Each row below holds a small network's activations on one input, seen along a few directions.
Each table varies a few parts of the input and shows all the possible inputs, shuffled.
Descriptions start from the smaller parts, as in this example, which fits no table here: one of 6 places along a line, together with either a single point or one of 11 places around a ring or (one of 2 separate values, together with one of 8 places around a ring).
Shared parts are said once, and a part with two or three values counts as separate values.
In the rows, 128 means zero.

Rows:
x1: [126 163 104 142 132 131 130 155 149 162  56  99  65 118]
x2: [125 122 139 111 171 102 115 134 107  91 166 158 219 159]
x3: [126  64 186 101 137 116 133 125 127 111 161 129 101 165]
x4: [ 96 121 140 124 108 177 170  70 145 114 115 148  85 116]
x5: [151 169  99 157  96 107 106 155 133 181  88  84  83  87]
x6: [175 121 125 138 142  89  78 144  86 114 203 138 220 126]
x7: [124 122 134 149 140 170 126 137 135 140 132 120  91 104]
x8: [ 86 176  68 191 124 147 150 126 148 138  38  93 105  93]
x9: [ 98 123 139 142 128 172 127 131 132 119 119 129  79 115]
x10: [105 112 122  93 152  98 158  88 100  82 159 179 223 170]
x11: [170  76 167 118 117 106  90 127 103 131 202 102 114 134]
x12: [106 163 111 142 114 128 147 153 151 148  42 110  61 124]
x13: [110  63 179  80 118 118 167  71 133  97 161 142  98 175]
x14: [150 119 126 126 177 104 114 149 104 104 184 153 214 150]
x15: [122 187  60 199 112 124 102 132 117 167  78  64 120  74]
x16: [146 107 169  71 134 123 112 158 128 118 158 175 173 153]
x17: [169 114 158  83 148 126 104 166 130 127 178 163 173 146]
x18: [146 139 130 157 108 161  84 133 111 148 159  99  97  91]
x19: [202 120 159  89 115 115  61 155 116 134 204 139 180 123]
x20: [127 108 159  48 114 119 148 109 136 101 159 192 175 161]
x21: [ 95 159 101 129  95 126 188 101 158 140  37 137  68 135]
x22: [142  73 173 111 146 119 124 133 133 124 182 121 107 155]
x23: [104 178  66 191 140 148 143 140 139 150  54  81 108  96]
x24: [ 71 174  56 180 104 147 195  78 152 131  36 118 115 102]
Question: The inputs of x2 and x6 match in every part but one. If x8 is changed in the same way as x2 into x6, which row does it become?
Answer: x15
Question: What do these inputs look like to the network?
Answer: one of 4 places along a line, together with one of 6 places along a line
Question: Which other rows does x21 become when the place on the line of 6 takes its other values? List them by row number.
Answer: x4, x10, x13, x20, x24
Question: Which other rows does x23 become when the place on the line of 6 takes its other values? List them by row number.
Answer: x1, x7, x14, x17, x22

Rows:
x25: [110 104 198  32 164 109 178 133 172  76 114 209 170 206]
x26: [126 224  73 154  99 140 115 160 150 186  25  86 110  55]
x27: [165  44 222  49  61 125 110  86 122 133 217 126  57 147]
x28: [166 202  54 208 108  86  40 160 116 152 123  51 175  78]
x29: [ 57 143  64 177 123 135 221  18 114  97  77 145 141 123]
x30: [137 161 105 172 129 185 121 165 172 164  80 105  45 100]
x31: [201 119 169 145 203 122  41 172  91 133 239  78 163 115]
x32: [ 90 104 113 124 105 113 224  99 166 142  57 140  75 140]
x33: [103  67 151 132 159 149 125  98  88  64 239 155 243 140]
x34: [ 66 106 125 174 123 165 145 130 122 133  69  93   6 135]
x35: [189 134 135  41 135  79  89 188  94 129 169 221 223 170]
Question: What do these inputs look like to the network?
Answer: either one of 5 separate values or one of 6 places along a line

Rows:
x36: [107 107 144 115 156 141 145 113 114  87 164 164 177 153]
x37: [173 120 150 106 113 118  84 138 106 140 184 125 144 114]
x38: [143 106 151 101 122  94 113 119 112 122 153 124 135 145]
x39: [159 107 156 130 124 137  76 147 107 131 199 119 132 118]
x40: [155  90 159  78 122 107 134 104 119 124 175 153 137 158]
x41: [134 178  70 182 111 117 118 117 123 154  95  84 126  88]
x42: [118 116 140  90 126 115 150 111 128 101 142 177 194 148]
x43: [138  67 167 100 135 126 138 109 120 112 190 138 128 156]
x44: [158 130 147 114 140 129  83 170 112 129 172 148 151 126]
x45: [ 85 164  86 170 110 156 183 125 156 157   8 111  41  96]
x46: [123 104 137 101 116 114 143  85 108 100 163 165 174 146]
x47: [129  93 157 127 133 114 107 130 114 111 174 116 124 149]
x48: [141  89 168  93 161 135 134 130 131 113 172 150 138 163]
x49: [ 76 167  92 178 120 176 174 119 159 155  22  92  33  99]
x50: [166 140 143  93 118 122  80 168 124 136 166 141 159 126]
x51: [151 105 158  67 130 109 140 135 135 120 157 169 156 164]
x52: [ 85 180  83 158  86 149 174 123 172 167   8 109  48  99]
x53: [156 120 158 119 152 146  80 161 115 130 179 121 146 119]
x54: [132 109 161 118 159 125 108 147 127 111 152 122 134 153]
x55: [112 108 140 108 145 121 153 115 117  92 147 180 186 149]
x56: [120 175  79 186 153 144 118 138 131 147  86  77 129  92]
x57: [143 123 150  89 124  99 111 148 136 119 130 139 151 153]
x58: [ 75 153  93 190  94 162 173 101 159 155  41  85  17  91]
x59: [107  84 143 121 126 136 141  91 110  88 180 151 164 146]
x60: [ 89 167  87 167  83 146 174  94 160 161  25  96  31  88]
x61: [148  94 160  84 149 115 141 136 130 113 159 170 146 165]
x62: [124 180  64 183 143 126 119 149 125 151  80 103 139  98]
x63: [134 190  68 163 119 122 115 142 146 156  71  95 141  95]
x64: [126 158  80 198 122 131 115 118 125 145 105  66 116  87]
x65: [133 118 149 111 149 103 115 157 120 112 142 148 143 156]
Question: What do these inputs look like to the network?
Answer: one of 5 places around a ring, together with either one of 2 separate values or one of 4 places along a line
Question: The inputs of x56 and x62 match in every part but the place on the ring of 5. If x49 is changed in the same way as x56 into x62, which row does it become?
Answer: x45
Question: List by row number the other rows that have the place on the ring of 5 in common with x39.
Answer: x43, x47, x58, x59, x64
Question: Which other rows does x51 become when the place on the ring of 5 takes its other values? List them by row number.
Answer: x40, x43, x48, x61
Question: List by row number the other rows that have the place on the ring of 5 in common with x50.
Answer: x42, x51, x52, x57, x63
Question: A walk changes only the place on the line of 4. It starts at x53 and steps to x54. List the rest of the walk in order.
Answer: x48, x36
